A small network was shown many inputs. Here are its activations along a few directions, one row for each input.
In each table, some parts of the input vary, and every possible input appears once, in random order.
A made-up example of a description, with smaller parts first: one of 5 places around a ring, together with either a single point or one of 9 places around a ring or (one of 2 separate values, together with one of 6 places along a line).
Shared parts are said once, and a part with two or three values counts as separate values.
In the rows, zero is written as 128.

Other details of the inputs vary at random and push rows far along three fixed directions, the same in every table; ignore that.

A family of inputs:
R1: [ 74 104  84  98  85 136 118 137 118 122 132  83 100]
R2: [186 137 194 165 164 143 140 136 127 115 124 189 136]
R3: [100 134 139 138  65 119 197 187 145  61 164 163 147]
R4: [119 142  73  87 129 110 130 118 169 164 108  83 115]
R5: [150 132 197 187 140 117 106 130 109 126 125 176 158]
R6: [107 101  76  91 122 172 136 139 112 111 130 102  82]
R7: [ 43 107  65 110 104 151 116 158  95  96 140  95 113]
R8: [ 67  96 132 154 130 168  64 153  46 115 130 121 113]
R9: [187 165 120  97 117  89 174 118 200 166 104  93 100]
R10: [118 146  85  89 109 114 127 105 152 170 117  88 115]
R11: [125 109 131 156 155 141  71 123  76 149 113 116 106]
R12: [ 79 125 150 130  62 119 173 170 154  76 154 162 170]
R13: [173 160 202 169 145 109 135 142 140 138 116 167 149]
R14: [136 108 116 148 194 174  61  97  60 142 119 126  90]
R15: [112  83  82  87 127 145 145 117 124 104 146 105 139]
R16: [124 132 132 153 166 147  56 114  61 167 113 114 104]
R17: [196 125 171 141 172 130 124  79 109 137 144 154 146]
R18: [ 41 112  74 104  94 152 113 161  99 116 136 104 129]
R19: [107 126 144 135  74 121 180 174 142  77 151 148 135]
R20: [176 107 128 128 205 146  68  48  79 163 125 105 115]
R21: [118 131  80  96 126 111 111  99 155 168 110  84 112]
R22: [174 159 193 171 138 105 118 112 123 145 129 166 141]
R23: [112 111 181 179 123 167 151 179  83  48 168 218 158]
R24: [101 107 130 132  93 151 200 196 142  42 157 188 159]
R25: [151 172 128 108 106  84 176 108 204 144 124 128 146]
R26: [115 131  80  89 120 114 116 106 155 176 103  81 117]
R27: [139  94 173 142 134 150 136 118  98  83 161 163 158]
R28: [168 151 188 182 161 111 116 130 123 135 123 172 147]
R29: [161 156 131 120 109  86 170 122 190 133 128 129 132]
R30: [ 82 128  87  93 106 137 118 140 131 145 117  88 114]
R31: [162 171 130 113 104  83 181 115 196 132 130 127 131]
R32: [164 145  69  87 136  99 137  97 171 178 104  65  76]
R33: [215 127 179 132 181 124 123  72 135 153 123 136 140]
R34: [ 99  75 111 159 183 190  46 124  36 114 126 136  98]
R35: [101 134 127 138  85 116 182 165 147  68 154 149 142]
R36: [144 178 129 112 110  92 183 134 196 132 125 138 154]
R37: [ 65  94 137 150 126 153  58 133  74 129 121 127 134]
R38: [112 145 129 112 105 115 152 154 167 131 117 125 145]
R39: [154 148  88  80 120 100 130  97 177 186  95  63  87]
R40: [ 40 101  75 105  98 148 119 171 115 111 127 106 142]
R41: [216 127 160 133 188 114 126  65 138 151 132 139 140]
R42: [158 144 177 174 165 123  96 130 105 154 111 155 141]
Description of these inputs: one of 6 places around a ring, together with either one of 2 separate values or one of 5 places around a ring.
- Changing only the place on the ring of 6 turns R12 into R25. The same change can be made to R30. Which row results? => R36
- Changing only the place on the ring of 6 turns R8 into R42. The same change can be made to R1. Which row results? => R5
- Which other rows does R23 become when the place on the ring of 6 takes its other values? List them by row number. => R2, R6, R14, R24, R34
- Which other rows does R34 become when the choice among 2 separate values takes its other values? List them by row number. => R41
- A walk changes only the place on the ring of 5. It starts at R9 and steps to R13. List the rest of the walk in order. => R38, R37, R39

A family of inputs:
R43: [158 124  92  97 159 104 103  57 159 179 107  88 146]
R44: [178 179 204 171 104  88 154 129 161 113 133 173 141]
R45: [139 152 190 197 136 123  98 129  90 113 132 163 134]
R46: [182 176 184 108  81 106 231 154 206 119 136 155 141]
R47: [177 186  93 105 189 112 114  71 160 216  86  94  89]
R48: [106 112  78  66  93  93 171 103 178 124 136  89 166]
R49: [127 123 204 175 142 139 100 158 102 125 114 170 166]
R50: [156  86 213 176 160 141  97 111  91 107 136 177 192]
R51: [ 73 109 123 145  67 110 122 153 124  95 148 127 109]
R52: [ 95  82  88 138 125 163  48 132  61 137 113  79  59]
R53: [ 69 121  66  60  74 127 155 135 141 117 148  85 137]
R54: [149 161  71 101 100  80 142 102 179 173 111  65  73]
R55: [182  95 195 152 177 133  78  76  78 145 122 132 150]
R56: [184 107  96 108 181 137 127  78 127 137 124  94 100]
R57: [158 129 217 181 130 153 108 139  85 113 129 192 126]
R58: [154 161 114 110 118 114 117  86 140 176 109 101  82]
R59: [ 58  45 134 144 111 171 150 169 104  22 166 174 186]
R60: [212 122 116 124 176 122 136  66 126 161 126 105  99]
R61: [146 115 169 153 181 163 121 145  97  96 140 192 149]
R62: [103 134 115 133 152 145  48  96  84 196  98 101 127]
R63: [161 117 180 161 148 159 108 125  81 110 143 171 126]
R64: [158 120 195 189 130 116 120 105  99  82 165 188 165]
R65: [ 40  87  88 129  97 172  95 147  58  74 169 123 124]
R66: [ 68 127  37  91  97 103 153 156 165 115 123  93 110]
R67: [142 117 189 195 167 127 115 112 106  77 161 199 183]
R68: [ 74 126  63  83  70  92 139 150 178 145 116  76 136]
R69: [106 118 183 178  90 151 154 196 100  51 154 186 143]
R70: [ 96  96  95  79  75 159 156 151 128  83 154 111 100]
R71: [178 172 109  76 142 104 116  57 161 205 119  66  92]
R72: [152 148 155 167 151 126 127 119  86 120 161 170 144]
R73: [ 19  68  41  92 119 208  87 168  75 115 116  94  99]
R74: [194 143 116 118 182 145 120  99 105 167 126 112  92]
R75: [ 90 110 105 147 109 160 137 187  84  70 147 138 114]
R76: [158 115 142 168 187 129  80  76  78 122 140 147 137]
R77: [182 138  86 116 165 103 121  57 125 165 134  84 102]
R78: [169 131 147 124 146 106  89 107 130 192  90  85  97]
R79: [129  96  89 146 192 150  36 118  56 167  96  93  60]
R80: [ 67  86 141 126  76 119 160 137 119  63 171 138 188]
R81: [ 92 103 193 141  82 156 168 178 110  51 183 179 168]
R82: [ 95 129 114 157 182 147  37 103  84 177  96 107 118]
R83: [162 191 125 108 128  92 193 118 221 162 107 151 146]
R84: [ 85 151  49  92  96 127 175 148 133 116 140 104 100]
R85: [161 183 163 138 126  99 159 127 184 155 107 178 175]
R86: [143 187 164 132  97  79 201 158 217 119 121 169 188]
R87: [ 93 130  76  90 123 135 141 123 150 132 137 115 144]
R88: [145 139  95  61 106 120 234 154 227 111 137 139 151]
R89: [188 144  92  94 188  96 114  33 178 204 103  76 123]
R90: [197 161 198 154 119 112 149 130 157 126 117 153 113]
R91: [148 193 102 111  89  74 233 155 203 106 143 128 130]
R92: [195 159 133  87 160 121 113  83 148 227  78  77  87]
R93: [176 152 162 119  82  84 189 146 204 139 128 112 117]
R94: [ 83 127  82  99 125 138 151 143 130  92 151 138 144]
R95: [ 22  84  54  87 106 168  74 134  74 124 139  85 144]
R96: [ 75  58 114 129 116 163 169 166 115  17 170 161 164]
R97: [167 167  82  71 162 110 112  68 180 216  97  82 124]
R98: [ 72 130  56  93  84 103 136 150 180 148 114  83 139]
R99: [151 104 119 102  76 119 212 136 174  61 162 141 138]
R100: [ 57 137  33  83 102 131 152 162 153 100 126  85 115]
R101: [125 147 159 168 119 134 115 132  92 115 137 174 127]
R102: [  7  97  74 106  76 148  99 164  83 101 135  77 129]
R103: [141  65 121 131 213 170  16  57  58 183  93  89 119]
R104: [187 104 159 130 155 128 103  64 116 145 123 117  96]
R105: [120 139  25  60  98 144 188 151 154 134 125  72  72]
R106: [ 53 100 140 133  87 165 167 200 123  72 136 183 172]
R107: [117 136 102 151 189 152  56 100  60 171 112 118  93]
R108: [130 154 201 176 121 114 103 128 111 125 135 147 142]
R109: [159 143 143  71  77 107 230 158 205 102 149 137 162]
R110: [139 112 175 196 176 138  85 154  92 114 117 181 129]
R111: [180 130 149 137 140 115  82  97 126 179  99  98  67]
R112: [143 103 112 132 211 178  56 104  49 152 122 116  88]
R113: [120 158 109 138  74  78 208 172 176  89 157 148 134]
R114: [121 183 127  92  67  70 222 163 233 116 123 128 178]
R115: [133 118 174 172 179 153  84 143  97 137 100 165 136]
R116: [109 131 188 205 136 109 104 153 120 114 132 194 178]
R117: [170 142 218 174 118  94 155 161 168 124 117 184 177]
R118: [ 89 125 125 134 119 147  72 111  76 156 129 101 108]
R119: [117 107 186 141 124 152 135 159 115  94 147 183 184]
R120: [184 107 164 123 159 127 105  66 116 157 125  99 111]
R121: [117 141  67  73 125 143 192 157 175 119 112 115 101]
R122: [ 38  65  38 117  90 164 107 187  71  83 148  85  74]
R123: [144 107 194 164 172 158  96 140  92 127 129 195 179]
R124: [ 96 138  68  82  64  92 149 129 179 155 135  47  92]
R125: [154 114 185 166 125 111 115  82 106 107 150 158 140]
R126: [119 119  81  66  87  97 169  85 170 129 147  68 122]
R127: [ 39  78  89 126  85 195 114 184  56  70 148 125 101]
R128: [169 143 205 184 138 107 157 158 170 117 118 196 167]
R129: [136 153 144 128 132 118 101 100 118 180 112 119 133]
R130: [157 140 177 155 136 131  85  90  98 138 142 155 122]
R131: [162 170 108 135 171 108 104 107 131 164 109 108  96]
R132: [100 126  88  69  83 126 163 160 160 129 113  68 109]
R133: [107 123 165 166 125 161 170 195 104  53 150 207 150]
R134: [ 22  68  57 103 112 184  74 174  78 109 105  90 116]
R135: [177 151 100 116 178 131 113 118 133 163  95  98  78]
R136: [118 109 119 148 205 172  44 123  63 155  93 108  86]
R137: [ 74 122 114 118  69  95 139 155 140 118 133 108 142]
R138: [215 195 160 135 160  88 184 105 179 136 143 170 149]
R139: [ 74 103  84 161 150 138  43 129  58 131 121 114  96]
R140: [121 109 206 200 141 134 100 170 109 115 121 191 175]
R141: [217 183 199 130 125  91 175 120 194 164 115 123 117]
R142: [210 179 172 112 137 106 174 119 197 186  92 145 143]
- Describe the family of inputs behind these rows. => one of 2 separate values, together with one of 5 places along a line, together with one of 10 places around a ring
- Changing only the place on the line of 5 turns R57 into R104. The same change can be made to R127. Which row results? => R99
- Changing only the place on the line of 5 turns R106 into R134. The same change can be made to R118. Which row results? => R108
- Which other rows does R110 become when the choice among 2 separate values takes its other values? List them by row number. => R66
- A walk changes only the place on the line of 5. It starts at R55 and steps to R109. List the rest of the walk in order. => R92, R132, R78
